A small network was trained on made-up records. Each row is its average activation on records with the value named, seen along a few directions.
Related values have similar rows: they may be neighbours, one step apart, or belong to one group.
(in the rows, 128 means zero)

Other fields vary at random and push rows far along one fixed direction, the same in every table; ignore that.

Values of Puti:
s12: [169 185  78 125 123 146  34 131 116 160  85 147  37  74 195 141 123]
s1: [113 121 148 131 121 124 147 137 124 132 134 125 162 157 131 104 107]
s2: [137 142 133 140 123 111 108 139 132 146 133 129 116 134 135 130 114]
s6: [112  97 135 117 129 137 169 113 129 103 133 123 161 132 107 119 144]
s14: [106  98 142 114 127 143 176 116 124 103 128 123 177 141 118 100 128]
s15: [109 107 149 138 137 116 167 132 140 113 157 116 163 157  91 133 135]
s10: [153 167 116 137 122 121  70 142 124 159 115 139  80 115 157 136 114]
s9: [145 140 102 117 128 144 105 116 123 126 105 135  96  88 148 135 137]
s3: [123 137 133 124 124 132 122 133 118 137 120 132 132 137 147 110 110]
s5: [148 146 104 136 136 124  95 128 137 136 125 129  80 100 130 166 141]
s7: [138 131 109 130 136 132 119 126 134 125 126 129 104 107 119 154 147]
s8: [136 120 110 124 130 136 126 119 130 120 124 129 113 104 120 146 145]
s13: [107 107 163 136 128 105 168 136 133 123 157 118 175 171  96 119 122]
s4: [ 82  79 173 111 124 137 210 114 121  94 144 116 224 179 103  77 124]
s11: [142 142 124 140 131 113 104 137 136 142 135 129 100 123 122 152 129]
Puti is arranged as a ring.
Going along Puti from s1 by way of its neighbour s3, in what order are s2, s6, s14, s13 met? -> s14, s6, s13, s2
Name the neighbours of s7, in listed order. -> s5, s8

Values of Foz:
k3: [128 131 147 143 133 108 128 138 138 138 148 123 131 145 106 143 123]
k8: [170 163  73 129 134 137  63 124 132 137 104 138  38  65 148 176 154]
k11: [ 84  75 168 108 123 142 216 111 123  91 139 118 230 171 105  72 131]
k12: [126 113 128 131 138 123 146 123 138 115 141 122 131 124  99 150 146]
k9: [110 116 160 133 120 115 154 139 126 135 141 124 176 166 126  96 102]
k6: [153 152 111 144 131 111  87 137 138 145 131 131  75 111 126 167 138]
k14: [116 105 124 120 135 143 159 114 128 102 130 124 144 120 105 136 147]
k5: [106  98 150 136 136 111 177 128 140 108 161 114 172 155  81 137 141]
k1: [131 143 129 128 120 127 108 138 120 146 118 134 123 131 155 109 103]
k15: [ 74  77 179 110 125 139 219 115 120  95 144 115 237 189 108  67 118]
k13: [112 101 124 114 130 147 161 114 124  99 127 126 153 125 114 119 144]
k2: [181 201  72 129 118 147  12 134 114 173  77 150  19  66 208 146 118]
k10: [108 110 168 139 129  98 167 143 135 131 154 119 173 177 100 118 112]
k4: [153 168 115 141 123 111  69 146 127 163 118 138  73 117 161 138 106]
k7: [167 166  72 114 125 159  52 116 116 141  87 144  43  59 177 147 136]
Foz is arranged as a ring.
Going along Foz from k4 by way of its neighbour k10, in what order are k3, k6, k5, k1 met? -> k3, k6, k5, k1
Name the neighbours of k15, in listed order. -> k11, k2
Name the neighbours of k13, in listed order. -> k14, k7
